A small network was trained on invented records. Each row is its activation on one of them, seen along a few directions.
Here are examples, each followed by its value of one field, Bot.
The largest differences between rows may come from other fields.
Strong random noise was added to every row along 13 fixed directions; ignore it. To show where, here is one row again and again, with new noise each time:
[  -3  299 -226    2  226  297  -68  201 -105   -5  221 -670 -150  365
  487 -277 -387  387  416 -135 -260  496  -69  259  276  133  258   26
  -10]
[-807  429  347 -226  463  334  661 -225  307 -162  -95 -550  200 -418
    2 -381  162 -146  308 -375 -397  281  310   49 -137  119  170 -284
 -509]
[ 345  292  -11 -272  347  518  302  219  206 -314 -423 -435  342 -111
  112 -344  347  271  -76  255 -390  599  202   87  -91   36   69  307
 -190]
[-141 -309 -130  260 -422  -74    9  116 -107   13    9  120 -284  124
  153 -109  222 -336   26 -151  151  238 -340  501   60  369 -296 -310
   18]
[ 270  196  720 -234  470  320 -241   28  347  359  416 -193  621 -579
  486 -407  -37 -184   35  347    7  342  -92  113  -14  228   87 -298
 -333]
[ 105  -16  216  163  111 -100 -276 -315   72    8  -23  524   66  393
 -218  -73 -229 -269   86  -80   64 -366  188  -78  129    3  366 -336
 -417]
[ 113  159 -615 -225  639  323  -71   29  471 -927 -377  144 -322  -69
  -91  171 -391   66  116  497 -463 -216 -487   13 -422  115   60  219
 -614]
[-422 -495   40  176   88   -6  146  210 -338   38  277 -193 -180 -229
  247 -532 -462 -134   64  -42  197  -89   69 -152 -172  221 -347 -470
   27]
[ -55  -56 -132  384 -256 -114  111 -222 -191   -6  155   29  200  144
  201  -64   48  112 -132 -313 -162 -150  164  339  194   88  480   66
    6]
[-379  -96  187 -173  158 -810 -131 -228  243  247   72  313 -223  138
 -231  609  336 -523  190  263  153 -278    7 -445 -225 -194 -804  -64
   19]
[-199  101  151   17  372  430  208  375   48  -13 -372   44  221  395
  121 -105 -153  274 -116   83 -165  -31 -167 -184  152 -425 -316  188
  -22]
[  86 -349 -216  185  139   55   27  477 -164 -309 -374  349 -127  513
   90 -238 -282  228  456  193  -88 -429 -252 -110 -405   -4 -381  -30
 -346]
[ 192   69 -458 -205  310 -608  -36  -26  -40 -271 -289  -37 -577  445
  -40  177  290   45  821  101 -271  101  441 -306 -362  211 -178   80
 -297]
[  73 -395 -270 -176  152 -512 -253 -157   45 -323  325 -445  -56   -2
 -415    8 -281 -305  -70  814   95 -159  127 -421 -648   20 -738   48
   52]
[ 580  121  -27  113 -558 -400 -510 -273  244  146  169  395  -87  372
  105  331  498 -295  476  -70   60  170 -284  725  122  443  428 -120
 -276]

[ -73  126   76 -107 -199  -24 -102 -216  118   18  296 -143  -89 -137
 -158  153  -97 -100  217 -179  156  -11 -103  138   34   52  306 -189
   67]
n16
[-300 -239 -780  115   -1  302  137  388 -278 -577   51 -400 -648  -44
  146    3 -642  418  -46  -26  -56  -35 -500  103  -36   61 -137  104
  421]
n8
[ 616 -122 -435 -219 -186  166 -419  118  320 -560 -230  546 -284 -143
 -508  439 -255  -25 -244  574  182 -373 -506  -98 -238 -152  153  295
   47]
n4
[ 890 -103  390  217  150 -193 -624   91  -40  681  309  346  549  230
  812 -278   62   49   99  318   -5  130  -47  217  129  291   74   -5
 -309]
n13
[ 415 -138 -274  -42 -647 -102  364  135 -379 -155   33 -288  188 -192
 -291  -51 -111  777  156 -136  101 -481  717 -413 -304 -386  826  616
  517]
n16
[ 220  -33   93  172 -179   40 -189 -194 -235   63   92 -153  238  424
 -318 -138   43  -68 -365  -75  119  201  278   99  360  -93  136 -110
  281]
n4
[ 574  207  -36 -233   45  295 -562  341  185  357   74   71 -575  136
  443   68 -164 -218   81  206  294  839 -486  205  514  269  -85 -150
  101]
n7
[ -42 -285  419   16  140  -56 -228   88 -101  342  244  195  151  107
    8  -66 -450   21  -41  137  337 -303   30 -407  172 -260 -274 -234
  214]
n10
[-253  -37 -370  196  335 -645   58 -376 -164  -39  250  209 -338 -590
  370  192   91 -230 -234 -133 -238 -219  343 -170  -76  330  101  -17
  -24]
n15
[ 211  136   79  -92  434 -472 -370   14  104   45  -17  448 -200  307
  188  285   28  -46  915  163 -105 -310 -158 -142 -267  222 -184 -227
 -504]
n11
[ 191 -209  209  -31 -581  432   98  454 -278  -21 -497   62 -191  535
 -646 -331  119  -11    8 -204  536  317   39  -49  242 -172 -225 -332
  441]
n10
[  54   75   31 -475 -640  263   39   66  560 -140 -109 -395  109   72
 -670  303   89  -35 -127  407  233  214 -477  134 -244 -398 -318  392
  232]
n5
[-112  -28  339  -69  -38   65   31  115  -31  405  -38  -60   57 -163
   73  -33  438 -329 -439  -35  235  514  -92   30  303    4 -505 -181
  361]
n14
[  92   26 -111  128  545  -88   81  117 -284   55 -184   90 -179 -197
  522 -342  267  -32   64 -189 -261  284  320  -60   31  432   14 -215
 -237]
n15
[-174 -145 -150  288  428  208  238  299 -228 -178 -164 -474  445  505
  198 -466 -131  330 -123  277 -472  -11  -34  -15 -219 -118 -575  286
 -201]
n14
[ 231 -326  150 -359  361 -431   14   18   39  114   86  200  -93 -951
  186   12  162 -180  -47  451  219 -130  415 -633 -555  198 -252  -56
  -71]
n13
[ 667 -373 -190  -95  215 -119 -168   81  -74 -283  153  -89  240 -347
  251  113 -175  557 -235  633  -39 -147  179 -236 -263  -13  -22  408
  272]
n8
[ 140  521  -23 -105  656  304  -18  122  361   76  -16  -53  297 -270
  805  149  102  367   69  148 -574  253 -456  337   55   34  133  440
 -382]
n6
[ 196    8 -137  -72  -47  749 -135  348  131 -472 -182   18  -54  -53
 -301 -270 -522  106 -125  237   91  -38 -525  118  -48  -56  146  -71
  -34]
n10
[-150   69   70  180  419  141   57  279 -110    9  109 -159  408  432
  496  -29 -337  594  422   41 -356 -405 -232  -21 -106 -228  -67  239
 -217]
n1
[-346  254  670  -46  231  302  149  -34  156  335 -128  253  139  289
   89 -175 -264   83  416 -422   98 -172  181 -159  284 -273  383 -353
 -372]
n7
[-581  -98    8  -43   73   13  620  245 -230  -20 -272 -299    7   99
  125  -65   55  488  302 -282 -132 -123  296 -237 -128 -308 -204  208
   62]
n2
[-497  177   15 -344  -18  -80   76 -178  543 -186  -84 -100 -343  138
 -396  632  111 -233  391   49    0  -13 -463   37 -136 -163 -410  -22
 -126]
n16
[ 350  346   86 -285  246  -57 -342 -269  281   61  285  111   43 -598
  126  403   10  -62 -267  164   40   71  -28  -17  202   94  536  107
   63]
n12
[  37  -22  199  129   86  -17  107 -256   25  -91 -162 -110  542  583
 -166 -160  -30  289   65   -7 -275 -239  377  -37  -82 -189  134  134
 -330]
n15
[  77 -115   73    2  241  410  187  171  124 -312 -313  757  257 -789
   17 -124 -102  -88 -462  112  -24 -608 -263 -129 -274  -11  254   -3
 -300]
n2
[ 106 -467 -433 -155   97  -61 -246  163 -210 -261  540 -787 -311 -413
   40 -394 -636 -116  -39  575  191  206 -186 -112 -527  369 -513 -181
  183]
n5
[ -74  609  109  181   94  -66  -78  -91  -19  286   42 -306  439  898
   80  -41   96  236  508 -302 -457    5  -32  239  152 -192  167  216
 -271]
n14
[-221  109  139  -37 -125   -3 -165 -195  157   -4   30 -317 -100  355
 -548  -48  206 -659  -77   68  178  437 -219  198   10   95 -583 -383
   21]
n3
[   1  147 -411 -228 -252 -322  -63  -53  146  -99 -213 -234 -675  435
 -333  312  337 -259  421  -18   34  426  -74   86 -133  136 -270   58
   -9]
n6
[ -21   65 -243   -6  133  -23 -162 -125   73 -303  -28  -60 -154  501
 -123  183 -291  125  309   65 -179 -147 -172   71   -3   34   70  -15
 -255]
n12
[-479  -34  -24 -129 -177 -459   61  -25   49  219  277 -185 -363 -301
 -102  333  202 -328  145  -26  193   49 -103 -187 -132    1 -542  -72
  375]
n8
[ 227 -208 -272  101   44  109    8  303  -47 -309 -403  686 -411  377
  327  168 -371  589  608 -100  -65 -569 -176  -49 -137  -41  420   96
 -360]
n7
[ 104  -29  -70 -260   22 -155  -45  247   19 -167   32 -485   98  164
 -282  -55   20   67  284  526   -3   37  -50 -242 -529 -101 -615  152
  113]
n11
[ 163  309  -22 -198  343  152 -208 -112  136  -19  109   90 -267 -434
   34  -25 -150 -293 -114   65   57  262  -24  -29  132  184  253 -190
 -109]
n9
[ 208  395  474 -357  477  -42 -176  616  -37  657 -217  135  -34  437
  343   83  179  254  707   34   70  217   88 -567  162 -360 -368   73
   58]
n2
[ 399  173   84  340   31  -82 -224 -261 -108  362 -217  666  295  467
  215  117  419 -131 -580 -143 -160   92  206  226  579 -137  342  169
  -69]
n5
[ 259 -175 -502   68  363 -194 -228  -88 -242 -373  -31  180 -380  208
   50  -92 -472  184  164   66 -158 -298  414 -347 -126  126  325  -20
 -233]
n1
[-146  123  -76    3  298  207  368   14 -103 -249 -622   83    3  204
 -397   12  327  -77 -564   -6 -121  213  303 -250  140 -304 -337  156
  141]
n9
[-357   43 -317  134 -108  127  -20  -88   41 -156  368 -529    0 -269
   73  -70 -211 -235 -439  104 -126  243 -419  451    1  243 -195   44
   77]
n12
[ 308  -50  538 -335  320   17 -453  110    5  486  427  106   64 -282
  129  -98 -540  -36    3  249  477  -67  241 -651  158 -204   69 -268
  204]
n1
[ -12   -2  326 -336 -220  574   24  425  138  109   48 -574  -37  373
  -98 -260 -582  390  507  140  313  379 -192  -26   58 -279 -171  -59
  111]
n9
[ -56  -97  -60  145   30   54 -131  163  -31  156  251 -259  222   54
  319 -201 -152  -58 -290  295  -51  157 -399  253 -113   61 -503   95
   -5]
n13
[ 331   71 -135   -7  152 -351 -249 -223  -76  229  275  -57 -213 -372
  360  145  339 -253 -237   37   37  422  234   50  146  336   54   -5
  178]
n3
[-509  118  354  328  326 -269   42 -117 -121  381  185  432  409  132
  283  314  100  -56  -23 -247 -150 -558 -218    6  136 -290 -199  -40
  -51]
n4
[-328  -25 -179  188 -357  -92  146 -453   59 -224   27  -69  -70   90
 -522  -88 -168 -310  -87 -220  -18 -236  143  180 -156   40  298  -71
 -278]
n6
[  21  377 -257 -416  388  145  -78 -106  354 -406  278 -470  -41 -551
  100   94 -318  176  261  321 -302   14 -201   10 -351  156  301  161
 -179]
n11
[ 302 -204  -51  224 -357  121 -105  -28 -255   66 -292  335 -111  664
 -296 -159 -128   94 -288 -238  241   27  353  -98  429 -207  219  -56
  228]
n3

Here are new rows. What is Bot for each?
[-411  -69  143  236  426  456  279  330 -340 -160 -111  414  -20 -339
  314 -259 -514  403  108 -441  -34 -564 -112 -154  148  -54  366 -321
  -46]
n10
[ 238  322  110 -553 -140  254   88  323  231  -32 -381   66 -448  -52
 -166  217  213  191  652 -190  234  309   44 -210   32  -84  325   -3
   54]
n1
[ 421 -400  305   34 -497  365 -140  113   18  -59  134  325  419 -395
 -349 -378 -583   73 -377  235  489 -620  -89 -147 -237 -164  471  -97
   37]
n15
[ 369  194  246 -258 -370  -67 -413  182   68  514  134   55 -301  575
   13   39 -148   25  767  -80  368  270 -104   52  174  -90  163 -175
  -12]
n5
[ -67  592  276 -294  432  385   97 -206  480   76   20 -413  499 -152
   85   63  108  -21 -397  223 -305  444  -67   77  168 -242  -18  285
  -96]
n7
[ -80 -126 -763  289  421 -722  -87 -432 -232 -233  289   -4 -214 -180
  525  566  197   54 -558  154 -444 -133  173   14   96  162  -60  436
  292]
n7
[-150  272  480  125  127   32  536 -260  260  -25 -404  409  774 -212
  -29   53  579   65 -142 -205 -368 -439  233   40 -137 -181  279  198
 -447]
n15
[ -83  357  -16 -125   29  547  220 -174  442 -473 -448 -146  183 -172
 -579 -123  250 -393 -730  204 -183  376 -128  205    9  -64  -56  113
 -177]
n15
[-499  191  475  -13  285 -266   68 -139  148  328  224 -166  518 -170
  -83  -21  366 -523 -137  216 -119  -51  -67 -126 -244  -77 -729 -125
  -85]
n11
[ 613 -536 -529  225   84 -634  -70   19 -469 -182 -269  447 -241   64
   63  -81  236   47 -183  260  -22 -274  624 -432 -415  170 -277  205
   23]
n3
[ 473 -212 -131  271 -384 -348 -119  -24 -553  417  382 -295   52  142
  430 -127  209  258  -44 -232  113  343  496  145  366  187  282   78
  518]
n16
[  12 -205 -113  278    5   -9  195  123 -573  -19  -11 -590  -89  243
  119 -754   -9   -2    5 -154  -16  478  553   23   38  355 -184 -286
   89]
n15
[-287  132  147  -25   72  250  311  102   43   56 -123  -20   37 -139
  207  -14   32  106  -26 -204  -43   80  -73   37   71  -95   28   -1
   14]
n7
[ 229  329  193  -86  382  -13  -90  100    2   18 -306  191  198  569
  -69  120   29  340  392  -35 -132 -210  221 -340   25 -330   43  165
 -202]
n1
[ 221  381  -34 -317  486  182  184  192  131 -342 -641 -455  -54  631
 -238 -156  256  277  502  242 -365  471  352 -268 -186  -90 -298  204
 -320]
n15
[ 127   51  285  -78  608 -173 -124  -51   45  239 -199  448  -23  -21
  136   93  148 -156  -92  105   19  -70  330 -503   39 -127 -217  -74
 -169]
n3
